A small network was trained on invented records. Each row is its activation on one of them, seen along a few directions.
After each row come some of the record's fields: F, J, H, M, K, L.
The largest differences between rows may come from other fields.
(in the rows, 500 means zero)
Strong random noise was added to every row along 6 fixed directions; ignore it. To show where, here is one row again and again, with new noise each time:
600	632	502	713	644	410	287	468	544	789	571	652	470	699	413	553	450	582	362	431	462	395	373	461
568	731	440	454	480	395	389	533	478	465	432	421	573	547	424	549	650	556	585	658	273	410	680	410
738	430	282	614	605	535	274	443	566	518	496	360	247	491	553	428	529	840	513	557	467	511	513	566
71	61	566	247	405	587	221	567	183	397	527	445	501	665	420	403	675	393	428	618	592	466	545	539
414	311	402	383	595	636	432	275	330	508	484	314	574	547	605	489	663	567	609	559	567	604	537	555
419	476	423	280	502	536	514	300	342	362	429	232	670	502	574	492	753	513	695	692	432	556	687	487
289	259	555	490	460	597	104	720	343	646	522	661	383	678	342	523	562	499	333	458	534	372	429	502
602	316	506	638	624	472	367	201	591	645	624	421	342	619	570	361	513	684	366	504	688	436	276	562

279	379	332	579	669	322	343	627	375	608	664	608	442	685	473	521	383	491	310	538	421	613	389	507 | F: f2 / J: j1 / H: h4 / M: m2 / K: k2 / L: l2
478	609	491	401	415	704	592	585	333	635	358	520	625	445	508	707	586	467	666	443	451	511	614	440 | F: f3 / J: j3 / H: h2 / M: m2 / K: k2 / L: l2
501	400	374	382	449	526	490	546	500	264	403	280	418	400	568	455	504	596	576	595	435	637	721	607 | F: f1 / J: j3 / H: h5 / M: m2 / K: k2 / L: l2
370	505	557	446	562	593	386	581	374	653	496	577	730	588	496	571	408	382	541	405	470	461	572	483 | F: f3 / J: j1 / H: h1 / M: m2 / K: k2 / L: l2
515	442	351	492	584	551	438	603	515	413	530	437	472	440	539	553	442	570	575	476	385	610	567	568 | F: f2 / J: j1 / H: h4 / M: m2 / K: k2 / L: l2
849	382	444	715	623	454	548	263	673	541	582	448	292	390	593	391	456	757	467	497	666	597	320	624 | F: f1 / J: j2 / H: h1 / M: m1 / K: k3 / L: l2
296	539	359	317	564	808	285	793	134	553	348	565	727	457	424	678	555	385	712	387	296	723	762	524 | F: f3 / J: j1 / H: h1 / M: m1 / K: k3 / L: l1
583	316	365	473	654	689	495	335	526	497	477	350	540	443	627	450	504	537	589	436	616	588	483	639 | F: f1 / J: j1 / H: h1 / M: m1 / K: k2 / L: l2
327	740	458	502	708	337	588	374	446	671	584	605	855	718	491	548	422	284	500	525	416	519	488	425 | F: f2 / J: j1 / H: h3 / M: m1 / K: k2 / L: l1
299	49	596	573	518	625	477	666	473	584	551	708	275	523	458	473	466	411	228	327	780	574	334	601 | F: f1 / J: j3 / H: h5 / M: m1 / K: k3 / L: l2
695	602	509	766	584	428	410	562	659	697	520	687	287	512	478	538	367	613	334	294	485	423	265	532 | F: f1 / J: j2 / H: h4 / M: m1 / K: k2 / L: l1
617	514	608	581	333	585	495	484	568	662	469	586	402	443	446	609	638	598	547	475	568	391	417	450 | F: f2 / J: j3 / H: h2 / M: m2 / K: k6 / L: l1
620	499	415	522	502	882	446	492	599	775	329	460	556	350	570	690	598	651	670	360	602	452	372	514 | F: f1 / J: j1 / H: h3 / M: m2 / K: k2 / L: l2
376	495	670	617	616	536	551	416	305	714	559	766	667	780	410	589	305	357	371	375	618	582	311	531 | F: f1 / J: j3 / H: h5 / M: m1 / K: k2 / L: l1
532	237	616	580	573	672	573	360	389	617	534	587	487	604	550	503	338	493	441	312	684	621	314	627 | F: f1 / J: j2 / H: h5 / M: m2 / K: k2 / L: l2
427	599	660	476	460	652	629	197	495	720	465	441	786	470	557	632	680	377	582	430	567	487	395	388 | F: f2 / J: j1 / H: h5 / M: m2 / K: k3 / L: l2
569	543	462	594	634	670	535	459	577	581	431	557	522	451	597	592	388	487	599	328	430	653	514	592 | F: f2 / J: j1 / H: h5 / M: m1 / K: k2 / L: l1
493	481	477	536	464	395	461	605	636	331	512	502	411	523	449	384	370	486	366	543	469	419	560	541 | F: f1 / J: j1 / H: h5 / M: m1 / K: k2 / L: l1
448	597	625	499	331	166	425	567	592	454	548	542	427	591	399	381	575	456	369	621	387	298	484	359 | F: f2 / J: j2 / H: h2 / M: m2 / K: k6 / L: l2
340	643	369	409	619	429	446	560	401	606	488	514	709	596	459	620	444	325	604	456	335	624	627	438 | F: f2 / J: j2 / H: h2 / M: m2 / K: k2 / L: l2
398	200	441	317	611	569	570	160	498	345	576	241	625	471	647	315	481	388	505	561	707	566	477	655 | F: f1 / J: j1 / H: h1 / M: m1 / K: k2 / L: l1
475	531	500	500	579	646	587	400	327	692	425	522	710	504	526	715	521	490	594	378	545	588	417	491 | F: f1 / J: j3 / H: h4 / M: m2 / K: k2 / L: l2
607	477	206	482	590	593	641	516	473	316	420	344	367	262	713	612	599	665	686	524	410	744	583	565 | F: f2 / J: j2 / H: h4 / M: m1 / K: k2 / L: l1
355	335	561	407	527	460	425	397	429	494	574	459	679	610	510	395	442	347	415	477	583	433	468	560 | F: f1 / J: j1 / H: h1 / M: m2 / K: k2 / L: l2
292	277	217	471	707	640	169	713	151	475	483	578	519	649	474	567	309	510	522	412	435	705	707	533 | F: f2 / J: j3 / H: h1 / M: m2 / K: k2 / L: l2
235	154	745	482	381	627	487	460	359	567	587	679	458	616	512	518	527	341	328	395	764	423	286	517 | F: f2 / J: j3 / H: h2 / M: m1 / K: k2 / L: l1
549	548	498	458	459	526	612	475	340	330	442	401	562	475	527	496	538	544	629	636	423	696	656	462 | F: f3 / J: j2 / H: h5 / M: m2 / K: k3 / L: l2
89	250	465	407	589	418	412	543	238	332	566	545	589	615	512	458	381	314	494	549	569	652	612	549 | F: f2 / J: j3 / H: h1 / M: m1 / K: k2 / L: l1
142	408	683	345	442	352	409	557	373	357	606	488	638	741	364	338	378	231	344	599	475	453	637	536 | F: f3 / J: j1 / H: h5 / M: m2 / K: k2 / L: l2
514	799	436	437	577	812	325	849	301	645	283	692	684	462	373	805	440	423	717	285	239	561	770	515 | F: f3 / J: j3 / H: h1 / M: m1 / K: k2 / L: l1
687	874	416	493	614	696	521	529	559	780	369	507	743	470	504	745	574	429	735	309	344	493	631	432 | F: f3 / J: j2 / H: h2 / M: m1 / K: k2 / L: l2
306	329	306	372	584	542	294	525	354	293	476	343	503	516	525	384	392	484	583	540	483	667	676	638 | F: f1 / J: j1 / H: h1 / M: m1 / K: k2 / L: l1
507	435	517	491	282	624	478	608	420	510	406	480	454	421	476	542	671	541	591	565	506	413	513	529 | F: f1 / J: j1 / H: h2 / M: m1 / K: k2 / L: l2
614	400	527	553	486	559	441	500	372	464	505	472	404	573	484	403	320	686	585	519	524	569	562	584 | F: f3 / J: j3 / H: h2 / M: m2 / K: k2 / L: l2
397	136	467	346	523	723	473	380	382	451	516	404	564	541	613	443	459	472	591	403	700	631	542	653 | F: f1 / J: j2 / H: h2 / M: m2 / K: k2 / L: l2
320	434	390	445	582	625	426	599	212	589	452	559	691	542	433	649	458	452	563	348	482	676	561	461 | F: f1 / J: j3 / H: h4 / M: m2 / K: k3 / L: l2
504	285	662	507	461	576	440	451	652	460	540	527	373	453	548	403	420	531	427	446	740	376	426	590 | F: f3 / J: j3 / H: h1 / M: m1 / K: k2 / L: l1

Here are new rows. What are their fields?
716	783	534	510	430	305	700	194	678	443	544	338	710	427	534	410	579	509	589	650	449	424	537	462 | F: f1 / J: j1 / H: h2 / M: m1 / K: k3 / L: l1
328	374	497	572	641	289	461	534	365	526	631	619	504	690	447	456	291	413	357	478	461	587	427	499 | F: f2 / J: j2 / H: h4 / M: m2 / K: k2 / L: l2
564	862	398	489	582	408	677	383	698	547	459	405	654	371	601	652	631	433	639	509	297	519	519	422 | F: f2 / J: j1 / H: h4 / M: m1 / K: k2 / L: l1
330	438	662	292	365	737	552	429	492	649	440	470	596	418	608	587	744	324	576	392	664	396	375	466 | F: f3 / J: j2 / H: h2 / M: m1 / K: k2 / L: l1
602	421	573	466	509	449	508	53	934	504	661	146	483	441	660	237	636	489	485	519	752	212	295	497 | F: f2 / J: j1 / H: h2 / M: m1 / K: k2 / L: l2
656	462	358	665	545	411	469	559	654	538	542	503	199	411	574	495	465	676	343	478	562	488	288	537 | F: f1 / J: j2 / H: h4 / M: m1 / K: k2 / L: l1
583	566	484	629	464	338	136	682	573	621	613	635	276	681	310	384	356	581	279	506	453	311	351	496 | F: f1 / J: j2 / H: h2 / M: m1 / K: k2 / L: l1
294	399	627	519	528	606	349	614	307	619	599	704	635	678	389	442	335	382	421	349	561	516	477	544 | F: f3 / J: j1 / H: h2 / M: m1 / K: k3 / L: l1
525	738	412	449	486	514	397	856	514	580	363	542	492	408	437	717	580	501	573	440	243	494	602	394 | F: f3 / J: j2 / H: h4 / M: m2 / K: k2 / L: l2
477	551	552	290	250	353	464	744	417	157	466	426	417	490	322	365	517	512	543	775	301	371	773	497 | F: f3 / J: j3 / H: h2 / M: m1 / K: k2 / L: l1
447	363	348	616	622	423	315	761	454	567	595	581	301	561	506	480	328	591	318	439	459	547	469	555 | F: f3 / J: j1 / H: h4 / M: m2 / K: k2 / L: l2
362	437	510	400	469	497	501	413	451	511	539	407	680	579	433	417	504	320	559	550	544	426	563	540 | F: f1 / J: j1 / H: h2 / M: m1 / K: k2 / L: l2
760	620	283	803	840	751	619	211	539	919	466	530	591	398	750	763	464	592	674	259	589	700	348	534 | F: f2 / J: j1 / H: h1 / M: m1 / K: k2 / L: l2
554	530	536	672	574	530	458	774	418	609	460	776	378	598	402	625	251	512	422	375	409	617	525	529 | F: f3 / J: j3 / H: h5 / M: m2 / K: k2 / L: l2
451	540	827	303	317	617	673	388	570	456	409	440	654	468	479	542	644	337	576	507	578	389	521	478 | F: f3 / J: j3 / H: h5 / M: m2 / K: k2 / L: l2
482	555	318	684	707	377	512	521	472	522	592	595	550	634	549	496	214	410	368	394	443	655	561	606 | F: f1 / J: j1 / H: h5 / M: m1 / K: k2 / L: l1
577	476	272	558	923	687	646	82	483	669	569	415	711	516	756	553	359	508	590	317	606	752	420	626 | F: f2 / J: j1 / H: h1 / M: m1 / K: k2 / L: l1
430	614	456	551	463	385	446	601	383	567	482	598	464	499	405	537	563	489	413	463	388	495	437	426 | F: f1 / J: j2 / H: h4 / M: m1 / K: k3 / L: l1
